Each row below holds a small network's activations on one record, seen along a few directions.
Records have a field called N. Each example row is followed by its value.
Records without N are marked none.
The largest differences between rows may come from other fields.
Random noise pushes rows far along 12 fixed directions. That doesn't count. These rows show it; they differ only by the noise:
[126 330 -2 -213 -99 -26 -40 -416 -303 298 174 -75 -120 -88 226 186 134 4 450 -372 91 -8 18 -283 -3 293]
[200 -394 -7 264 89 -176 287 34 53 -247 -42 -42 295 -418 10 364 270 3 379 -168 -306 -94 -138 -139 -151 -36]
[267 413 592 42 -271 203 -36 141 141 159 21 106 239 -73 4 187 315 -11 94 -116 108 -116 -3 203 -223 129]
[-140 257 -348 -130 -27 -155 270 -306 -266 313 4 -304 -225 90 133 -307 217 -39 142 81 -77 -120 106 -66 76 39]
[246 517 589 -59 -73 161 -306 -52 -39 216 1 155 -108 317 -106 -199 -74 -94 -225 -61 204 5 104 -11 205 -194]
[93 155 209 90 128 -25 262 62 123 -59 -192 17 7 -172 -77 -49 210 -98 -23 -159 -145 -10 80 -158 82 60]
[298 -259 90 96 226 -274 -176 70 481 -26 81 84 283 -292 64 359 -249 85 108 -122 434 -36 102 -261 -13 83]
[-70 30 13 -107 -111 -210 152 -65 199 307 -83 255 97 -19 -137 39 84 -113 -277 -259 183 -277 -25 -393 -25 388]
[-254 320 66 109 -34 213 188 235 218 193 -361 48 -76 -87 157 -80 305 402 -267 -79 -76 -184 -132 397 191 -255]
[304 -177 360 -204 -165 193 124 57 -87 -4 -63 60 -18 -254 533 287 -113 -100 388 -320 -98 27 -93 -114 -57 178]
[132 539 375 205 -62 28 71 -47 37 50 -25 -63 192 -90 -275 109 591 -72 79 -78 -72 -45 84 19 -174 210]
[-189 63 -484 193 527 -245 -241 -588 -306 -102 -228 -336 -279 148 -73 -158 145 -144 -48 266 -266 256 109 -499 362 -128]
[-65 -26 -80 19 218 -24 -87 41 286 -61 -254 49 -14 50 -2 12 129 -218 -222 418 120 38 214 -66 -111 256]
[268 -494 -40 -65 -58 -323 -102 -84 139 185 122 -25 225 7 225 32 -433 -152 32 68 244 -173 -40 -329 11 -91]

[-160 272 -203 22 218 462 -330 28 164 -173 -60 190 -9 -233 143 304 305 188 325 207 0 291 16 363 -248 84]
n10
[97 -49 175 -166 -118 -144 -209 -182 -67 124 -36 -250 -57 242 212 -145 -348 -404 -212 145 121 165 123 -431 51 347]
n7
[-135 14 -260 -125 117 17 152 26 -35 -46 1 74 -291 -22 31 -96 -30 101 113 3 56 19 111 120 64 -66]
n2
[200 186 474 89 -140 245 -360 -29 -104 -27 -65 148 132 294 -113 -10 89 -227 -161 292 -70 52 -43 144 -108 -207]
n6
[237 394 471 5 -28 22 -303 100 297 184 82 491 113 320 -539 -102 -68 -91 -421 -8 422 -210 153 34 25 -204]
n6
[-128 229 13 178 367 -132 -266 -7 231 -263 -42 -157 -58 -4 -307 123 90 -31 -175 145 239 332 297 -160 12 428]
n10
[101 -206 -153 -288 193 11 -142 82 108 -155 29 145 -229 322 27 -87 -244 -399 -46 627 306 71 415 89 -245 214]
n15
[80 324 94 25 38 -10 -2 -172 -344 72 138 -240 -177 67 36 -305 -146 232 130 -345 -159 123 -43 -37 433 -485]
n4
[1 -217 251 222 -16 34 152 298 -119 -338 -138 -631 -77 44 322 -59 16 72 38 363 -259 183 68 429 -14 -108]
n12
[-119 -214 -101 66 -67 86 -187 65 189 86 -284 48 140 19 274 110 18 -36 -254 347 -27 -97 -163 51 -101 -5]
n11
[-63 -356 -187 189 -4 -282 -235 -154 -98 -53 71 -106 94 224 -177 118 -58 -51 -139 234 9 -55 -92 -116 -39 -106]
n7
[212 -8 324 260 -211 55 -23 -78 -13 45 -64 -316 500 -281 223 63 26 -12 116 -242 -388 113 -345 -218 62 -177]
n15
[-32 -25 143 93 -93 -38 277 385 88 -66 33 30 -51 57 -166 -42 100 207 -145 13 77 -237 79 431 -31 -157]
n4
[-8 -158 172 -88 -86 89 10 131 -46 -132 -20 -170 -55 -198 401 454 21 128 191 -192 66 106 10 26 -155 519]
n4
[199 -7 75 -40 -298 -90 -93 -265 -167 262 257 43 304 7 -52 -28 -40 -170 183 -143 -65 -141 -190 -247 -80 -30]
none
[-67 -5 -180 -529 -107 248 306 138 291 289 -154 283 -115 -397 683 43 -209 11 249 -273 175 -84 -3 -65 -69 419]
none
[171 108 -47 -71 -21 -45 -131 -206 -213 13 305 254 3 214 -447 -141 26 -267 168 21 11 -35 67 -119 -141 -80]
n10
[171 108 141 -90 267 -66 87 -2 -62 -246 220 324 -210 126 -516 -210 -83 -274 24 -140 54 118 308 -210 18 29]
n12
[224 63 3 -99 -187 -14 168 -14 134 212 96 213 265 -119 -56 -135 44 -295 167 -40 -29 -180 -39 -153 -178 -34]
n11
[1 160 55 71 -27 -98 -163 -138 -42 99 82 -59 72 237 -257 -201 -23 -146 -189 104 93 60 16 -138 35 -13]
n12
[-10 -112 155 213 56 -356 174 343 321 -36 -39 -286 36 105 -185 -143 -68 88 -434 263 292 -194 247 154 33 -1]
n11
[-166 120 54 -16 -122 -119 -149 -232 -207 278 -57 -85 -88 251 -6 -83 -109 86 -393 -212 46 -90 -142 -262 310 -62]
n6
[-192 557 297 303 78 -12 132 185 96 -94 -53 -318 -55 -56 -322 -54 428 285 -191 -69 26 97 170 272 58 124]
n2
[163 -42 -33 77 -24 -200 -244 -311 106 122 60 -116 356 -71 -22 5 -92 -352 7 117 17 63 -22 -531 -117 171]
n2
[-171 -47 -198 -9 83 -323 97 15 -45 51 79 -393 -214 138 -6 -135 -176 207 -132 82 245 -38 160 58 207 38]
none
[57 -141 55 150 -29 -186 354 112 247 89 -56 61 342 -243 -188 -81 113 -72 -110 -258 -144 -204 -141 -252 2 -10]
n15
[203 395 198 196 105 -87 284 -66 -144 -92 230 -23 7 -99 -486 -103 321 43 236 -325 -133 -9 106 -4 44 -252]
n7

Here are new rows. What is N for each?
[6 370 149 -151 -62 38 -136 -126 67 257 -49 -117 22 73 90 -161 21 -206 -146 106 162 57 127 -194 -44 392]
none
[182 -450 52 -354 -14 78 -104 -38 -174 -24 38 42 -236 -1 535 33 -617 -157 144 -164 39 154 2 -312 143 121]
n4
[-145 329 32 -76 -79 -11 -82 -43 91 233 -42 -330 -35 34 165 -2 58 66 -118 90 297 73 104 25 2 418]
none
[210 62 -21 34 -311 -457 -115 -198 4 309 570 -159 394 181 -454 -79 -38 -186 58 63 386 -214 95 -205 -294 233]
n10
[160 190 166 123 -140 -7 -156 -179 -183 121 121 -121 155 -62 45 141 155 107 206 -144 -85 -87 -132 25 34 -162]
none
[202 -192 -72 44 307 -32 2 9 63 -336 129 82 54 -277 -16 201 -103 1 399 -110 19 221 106 -93 -83 9]
n12
[-362 159 -526 -309 80 95 -67 -342 -276 88 98 50 -388 -83 257 347 229 225 329 -212 163 130 76 -27 -130 623]
n12
[57 9 -166 -324 -6 96 69 60 129 184 -63 141 -203 89 295 -287 -275 -98 -10 195 172 -57 167 96 72 -122]
n6
[-92 -203 -284 -60 120 113 329 145 -154 -222 -175 -21 -277 -1 122 -102 140 -23 153 317 -265 -40 52 366 -58 -160]
none
